These are the activations of a small neural network, seen along a few directions. Each row is one input.
In each table, some parts of the input vary, and every possible input appears once, in random order.
A made-up example of a description, with smaller parts first: one of 4 places along a line, together with either a single point or one of 11 places along a line or (one of 2 separate values, together with one of 8 places around a ring).
Shared parts are said once, and a part with two or three values counts as separate values.

Other details of the inputs shift rows strongly along three fixed directions, in all tables alike. That doesn't count.

Table:
x1: -.02  .18  -.01  -.10  .04  -.26  .04  .03  -.09  -.03  -.09  .29  -.01  -.09
x2: -.12  -.08  -.20  -.13  -.08  -.13  .05  .11  .22  .13  .16  .34  .06  .09
x3: -.01  .19  -.19  .13  -.06  -.15  -.06  .15  -.01  -.09  .06  .08  -.07  -.09
x4: .18  .31  .08  -.03  -.22  -.02  -.08  .20  .16  -.12  -.09  -.02  -.16  .04
x5: -.08  .00  -.19  -.07  -.08  -.16  .09  .25  .03  .14  .23  .24  -.03  .14
x6: .19  -.24  .27  -.19  .06  .04  .12  -.16  -.11  .12  .22  -.17  .09  -.59
x7: .17  .18  -.02  .05  -.01  -.13  -.09  .23  -.09  .02  -.14  .21  -.09  -.17
x8: -.23  -.01  -.19  -.05  -.01  -.16  .04  .17  .07  .08  .25  .19  .00  .11
x9: .13  .18  -.20  .11  -.13  -.13  -.02  .21  -.04  -.05  .05  .13  -.09  -.04
x10: .00  .22  -.05  .11  .06  -.19  -.06  .23  -.03  -.07  -.10  .06  -.10  -.16
x11: .12  -.27  .31  .14  .25  .20  .02  -.26  -.07  .04  .00  -.51  -.08  -.66
x12: .11  .24  .13  .10  .04  -.15  .12  .09  -.16  .18  -.10  -.13  -.19  -.63
x13: .10  -.47  -.05  -.11  .07  .35  .00  -.20  .05  -.05  .19  -.18  .12  .18
x14: .17  .33  .10  .14  -.03  -.31  -.05  .16  -.15  -.12  -.10  .12  -.08  -.19
x15: -.25  -.17  -.30  -.11  -.06  -.18  .02  .14  .08  .06  .26  .31  -.01  .19
x16: .14  .43  .37  .29  .10  .04  -.11  -.26  -.35  -.14  -.62  -.12  -.05  .09
x17: -.05  -.66  -.18  -.41  -.06  .21  .12  .08  .15  .14  .57  .14  .22  .32
x18: -.03  .17  .10  .22  -.03  .13  -.09  -.13  -.02  -.01  -.31  -.17  .08  .41
x19: .04  -.27  .29  -.08  .17  .00  .14  -.35  -.11  .05  .15  -.36  .03  -.63
x20: -.30  -.12  -.19  -.05  -.05  .26  .07  -.28  -.13  -.16  -.28  -.08  .08  .67
x21: .09  .11  -.07  .07  -.01  -.11  -.14  .20  -.01  .11  .09  .24  -.05  -.02
x22: -.24  -.12  -.02  -.06  .10  .25  .02  -.24  -.07  .04  -.18  -.03  .06  .70
x23: .02  .03  -.12  .08  .09  -.09  -.14  .12  .07  .08  .10  .23  -.06  .11
x24: -.05  .20  .32  .02  -.03  .43  -.08  -.29  .06  -.29  -.43  -.47  .00  .56
x25: .29  -.20  .22  .08  .10  .30  .00  -.22  -.10  .11  .15  -.37  -.01  -.57
x26: -.02  .25  .08  .28  .07  .13  -.10  -.09  -.16  -.01  -.29  -.16  -.02  .42
x27: -.08  .12  -.09  .15  .05  -.15  -.12  .16  .05  .01  .16  .08  -.03  .02
x28: -.08  -.01  -.30  -.14  -.08  -.06  .07  .09  .04  .03  .09  .33  -.03  .08
x29: .06  .20  .14  .07  .16  -.15  .06  -.01  -.10  .19  -.14  -.02  -.22  -.67
x30: .13  -.22  .08  -.10  -.01  .22  .13  -.14  -.07  .18  .25  -.17  .01  -.54
x31: .19  .27  .13  -.07  -.18  .08  -.14  .15  .14  -.08  -.11  .07  -.09  .02
x32: -.23  -.15  -.29  -.12  -.15  -.20  .05  .12  .23  .06  .22  .31  .07  .13
x33: -.26  .02  -.01  -.01  .08  .15  .06  -.22  -.20  -.12  -.50  -.15  .00  .48
x34: -.15  .07  -.29  -.06  -.11  -.13  .08  .14  .01  -.03  .14  .18  -.01  .00
x35: .07  -.15  .20  .06  .01  .08  .16  -.14  .10  .27  .25  -.27  .02  -.57
x36: -.03  -.61  -.15  -.38  -.14  .20  .15  .05  .26  .13  .46  .14  .30  .25
x37: -.01  .06  -.30  -.09  -.18  -.14  .13  .22  -.02  .03  .14  .23  -.03  .05
x38: -.12  .13  -.14  -.08  .01  -.20  .07  .23  -.03  .00  -.04  .12  -.05  -.10
x39: .08  .13  -.05  .06  .11  -.11  -.09  .15  -.03  -.02  -.16  .18  -.11  -.07
x40: -.05  .19  .10  .00  .01  .15  .05  -.13  -.25  .00  -.51  -.05  -.03  .31
x41: .05  -.56  .01  -.15  .04  .27  -.04  -.17  .26  .07  .28  -.13  .25  .21
x42: -.09  -.03  -.18  .07  -.09  -.21  -.12  .11  .21  .00  .11  .19  .04  .05
x43: .05  .26  -.01  -.06  -.09  -.33  .10  .17  -.15  -.03  -.05  .20  -.02  -.13
x44: -.22  .01  -.18  -.05  -.11  -.18  .06  .16  .20  .07  .21  .21  .10  .02
x45: .06  -.28  .25  .01  .16  .12  .00  -.29  -.08  -.17  .02  -.30  .09  -.06
x46: .05  .33  .13  .18  .07  -.28  -.06  .07  -.12  -.18  -.13  .04  -.05  -.22
x47: -.15  .31  .19  .09  .10  .01  .06  -.30  -.27  -.16  -.51  -.21  .06  .29
x48: .01  .16  .02  -.08  -.17  -.01  -.12  .12  .25  -.20  -.06  .03  -.13  .09
x49: .06  .11  .29  -.05  -.02  .48  -.10  -.31  .08  -.22  -.45  -.31  -.01  .62
x50: .11  -.52  .02  -.17  -.03  .30  -.03  -.08  .20  .09  .29  -.12  .31  .20
x51: .10  -.18  .23  .23  .15  .23  .00  -.35  -.08  .05  .07  -.52  -.12  -.66
x52: .13  .22  .11  .09  .10  -.24  -.10  .04  -.10  -.11  -.14  .21  -.07  -.14
x53: -.07  -.63  -.05  -.09  .08  .26  -.05  -.14  .13  -.01  .39  -.21  .15  .29
x54: .13  .20  -.06  .10  -.02  -.17  -.03  .29  -.07  -.03  -.10  .10  -.11  -.11
x55: -.07  .12  -.07  .13  -.05  -.16  -.10  .10  .18  .02  .09  .06  .06  -.03
Each input here is: one of 5 places around a ring, together with either a single point or (one of 2 separate values, together with one of 5 places along a line).
Q: The inputs of x20 and x28 match in every part but the place on the ring of 5. If x33 is changed in the same way as x20 into x28, which row does it become?
A: x29
Q: The inputs of x9 and x25 match in every part but the place on the ring of 5. If x4 is changed in the same way as x9 into x25, which row does it become?
A: x31
Q: Start at x36 and move only the place on the line of 5, one step at a time. The first step leads to x17. Which rows follow, in order?
A: x30, x40, x6
Q: Start at x7 and move only the place on the ring of 5, one step at a time. The first step leads to x54. Which rows follow, in order?
A: x10, x11, x39
Q: Change only the choice among 2 separate values in x43. List by row number the other rows that result.
A: x14

Table:
x56: .32  -.23  .03  -.40  -.19  .00  .06  .25  .29  -.05  .42  .07  -.02  -.39
x57: -.27  .27  -.38  -.07  -.11  -.48  .01  .33  -.04  -.14  -.13  .56  -.03  .36
x58: .17  -.21  -.08  -.13  .00  -.03  .07  .15  .04  .25  .38  .13  -.04  -.52
x59: -.12  -.11  -.14  -.09  .02  .16  .00  -.11  -.22  -.17  -.34  .12  .21  .93
x60: .12  -.38  .24  .01  .19  .42  -.02  -.35  -.17  -.04  -.09  -.33  .18  .34
x61: -.09  .26  .27  .30  .22  -.04  .00  -.33  -.25  .00  -.39  -.31  -.10  -.30
x62: .04  .01  -.21  .06  -.04  -.49  -.05  .36  .24  .19  .59  .31  -.16  -.83
x63: -.07  -.65  -.09  -.33  -.04  .25  .22  -.07  .25  .25  .63  -.14  .18  -.18
x64: .00  .51  .36  .51  .17  .14  -.03  -.34  -.18  .30  -.42  -.42  -.23  -.54
x65: .08  .53  .38  .20  .07  -.17  -.05  -.12  -.10  -.17  -.39  -.23  -.20  -.48
x66: -.04  .26  .37  .20  .17  .18  .09  -.45  -.42  .00  -.60  -.41  -.04  -.05
x67: .29  -.21  .22  -.06  -.02  .42  -.11  -.06  .08  -.14  -.04  -.32  .08  .25
x68: -.29  .69  -.07  .31  .05  -.41  .02  -.01  -.29  -.04  -.59  .22  -.19  .00
x69: .03  .26  -.31  -.03  -.14  -.36  -.23  .50  .12  -.35  -.03  .51  .00  .54
x70: .11  -.13  .07  -.02  .04  .19  .00  -.08  -.07  .11  .01  -.07  .00  -.02
x71: -.12  -.36  .09  .02  .21  .23  .04  -.33  -.12  -.04  -.04  -.30  .16  .23
x72: .27  -.23  -.15  -.11  -.05  -.15  -.05  .37  .16  .24  .57  .32  -.04  -.52
x73: -.19  -.04  -.37  -.29  -.17  -.01  .14  .16  -.04  -.02  -.08  .42  .09  .67
x74: .08  .19  .07  .25  .01  .00  -.11  .03  .08  .25  .05  -.01  -.11  -.32
x75: -.23  .19  .09  .19  .05  -.03  .07  -.23  -.08  .03  -.21  -.23  -.08  -.11
x76: -.20  -.03  -.02  .07  .05  .03  .03  -.16  .01  -.03  -.06  -.15  .02  .13
x77: -.10  .45  -.29  -.13  -.32  -.44  -.10  .44  .24  -.30  -.04  .52  -.09  .24
x78: .00  .21  .11  .34  .13  -.26  -.01  -.07  -.02  .25  .15  -.15  -.21  -.96
x79: -.13  .02  -.31  -.22  -.15  .05  .04  .15  -.04  -.08  -.19  .37  .08  .81
x80: -.09  -.40  .14  .02  .21  .33  .00  -.38  -.11  -.10  -.07  -.36  .19  .41
x81: .21  .56  .47  .18  .06  -.03  -.03  -.17  -.25  -.14  -.55  -.29  -.18  -.34
x82: .23  .67  .09  .26  -.05  -.30  -.20  .30  -.15  -.20  -.39  .22  -.21  -.03
x83: .05  -.37  -.13  -.21  -.07  .00  .10  .17  .28  .25  .62  .06  .04  -.44
x84: .18  -.64  .02  -.22  -.04  .27  -.09  .03  .34  -.16  .59  -.25  .18  .02
x85: -.11  -.35  .13  .12  .14  .41  -.05  -.39  .02  -.02  -.01  -.41  .16  .43
x86: .08  .18  .04  .05  .06  -.21  .03  .04  -.19  .04  -.09  .10  -.06  -.34
x87: .03  -.64  .05  -.32  .11  .23  .26  -.23  -.10  .07  .33  -.22  .22  -.22
x88: .10  -.32  -.10  .00  .11  -.21  -.07  .18  .14  .07  .50  .14  .04  -.41
x89: .08  -.35  -.06  -.31  -.06  .04  .18  .11  .06  .19  .41  .06  .00  -.40
x90: -.17  .08  -.28  -.01  -.15  .02  -.09  .15  .13  .01  -.08  .29  .07  .73
x91: -.09  .39  .04  .16  -.06  -.16  .04  .04  .00  .22  -.10  .03  -.20  -.44
x92: -.02  -.09  -.20  -.11  -.05  -.02  -.04  .10  -.11  -.14  -.14  .30  .14  .71
x93: -.33  -.38  .06  -.04  .11  .40  .17  -.49  -.03  -.04  -.07  -.45  .20  .47
x94: .11  .41  -.30  .00  -.32  -.30  -.25  .59  .29  -.14  .01  .55  -.09  .29
x95: .07  -.02  .17  -.16  -.16  .32  .00  -.13  .21  -.17  -.14  -.24  .04  .26
Q: What do these inputs look like to the network?
A: one of 5 places around a ring, together with either one of 2 separate values or one of 6 places along a line
Q: The inputs of x71 and x78 match in every part but the place on the ring of 5. If x61 is changed in the same way as x71 into x78, which row does it become?
A: x76
Q: The inputs of x80 and x90 match in every part but the place on the ring of 5. If x68 is changed in the same way as x80 into x90, which row does it become?
A: x63
Q: Which other rows agree with x82 in the place on the ring of 5? List them by row number.
A: x59, x60, x66, x81, x86, x87, x92
Q: Change only the choice among 2 separate values in x94. List by row number the other rows that result.
A: x95

Table:
x96: -.24  -.74  -.05  -.15  .20  .44  .18  -.46  -.10  .14  .19  -.34  .41  .73
x97: .21  -.72  .33  -.49  -.03  .51  .15  -.25  .11  -.15  .35  -.48  .27  .14
x98: .12  .62  .47  .58  .31  .12  -.20  -.40  -.40  -.03  -.80  -.49  -.30  -.31
x99: .27  .32  -.13  .13  -.03  -.54  -.09  .57  .02  .06  .28  .38  -.22  -.84
x100: .17  -.26  -.08  -.20  -.08  .12  .01  .18  .02  -.10  .18  .01  .14  .18
x101: .09  .25  .03  -.02  -.05  -.17  -.02  .05  .00  -.16  -.25  .14  -.06  .00
x102: -.54  .25  -.58  -.20  -.23  -.28  .13  .26  .04  .00  -.35  .64  -.03  .86
x103: .15  -.75  .30  -.13  .12  .64  .04  -.40  .14  .10  .36  -.55  .30  .06
x104: -.03  .39  -.19  .29  -.05  -.50  -.23  .34  .23  .15  .31  .27  -.29  -.76
x105: .01  -.17  .17  .01  .02  .34  .09  -.29  .13  .09  .09  -.47  -.03  -.34
x106: -.05  .11  -.26  .00  -.18  -.21  -.02  .34  .27  .03  .31  .25  -.05  -.12
x107: .04  .10  .47  .24  .36  .29  .18  -.61  -.52  .21  -.43  -.64  -.15  -.81
x108: .16  -.77  .02  -.43  -.04  .12  .06  .11  .29  -.12  .64  -.05  .32  .00
x109: -.09  .66  .07  .15  -.16  .17  -.09  -.09  -.20  -.13  -.81  .13  -.09  .95
x110: -.05  .29  -.21  -.20  -.07  -.66  .12  .32  -.07  .11  .20  .57  -.18  -.84
x111: .07  -.47  .03  -.06  .03  .13  .00  -.02  .34  .16  .66  -.27  -.01  -.67
x112: .35  .41  -.11  -.04  -.16  -.48  -.03  .58  -.01  .07  .24  .39  -.29  -.81
x113: .00  -.42  -.05  -.04  .13  .31  -.12  -.13  -.03  -.22  -.03  -.17  .18  .75
x114: -.11  .24  -.07  .05  -.13  .13  -.08  -.06  -.03  -.09  -.50  .21  .01  .82
x115: .01  .14  -.09  -.13  -.20  .04  .05  .16  .18  .02  .11  .04  -.08  .00
x116: -.25  .69  -.07  .23  -.16  .14  -.08  -.07  -.10  -.19  -.78  -.04  -.03  .94
x117: -.02  -.72  .22  .05  .36  .43  .21  -.56  -.31  .10  .19  -.65  .22  -.16
x118: .14  .68  .59  .36  .11  .06  -.03  -.37  -.32  -.12  -.77  -.50  -.14  -.26
x119: -.16  .64  .50  .65  .33  -.11  .02  -.60  -.62  .02  -.76  -.47  -.17  -.48
x120: .26  .01  .29  .10  -.01  .03  -.02  .00  .09  .26  .25  -.16  -.09  -.78
x121: -.02  -.57  -.01  -.26  .10  .20  -.06  -.07  .19  -.29  .26  -.05  .28  .65
x122: -.41  .10  -.33  .12  -.04  -.36  .12  .16  -.01  .19  .16  .23  -.03  .00
x123: -.11  .06  -.42  -.06  -.13  -.28  -.25  .40  .24  -.06  .17  .63  .08  .68
x124: -.05  -.03  -.12  .04  -.06  .05  -.14  .04  .12  -.02  -.09  .19  .07  .49
x125: .19  -.63  -.12  -.38  -.03  -.15  -.01  .26  .33  -.11  .70  .18  .14  -.23
x126: .27  .07  -.12  -.01  -.06  -.28  .02  .36  .04  .03  .23  .29  -.21  -.65
x127: -.37  .22  -.48  -.21  -.14  -.26  .09  .26  -.06  .08  -.28  .78  .04  .86
Q: The inputs of x125 and x124 match in every part but one. If x101 is changed in the same way as x125 into x124, which row does it become?
A: x114
Q: What do these inputs look like to the network?
A: one of 4 places along a line, together with either one of 2 separate values or one of 6 places along a line
Q: Which other rows agree with x111 in the place on the line of 4? List them by row number.
A: x102, x104, x105, x106, x115, x116, x122
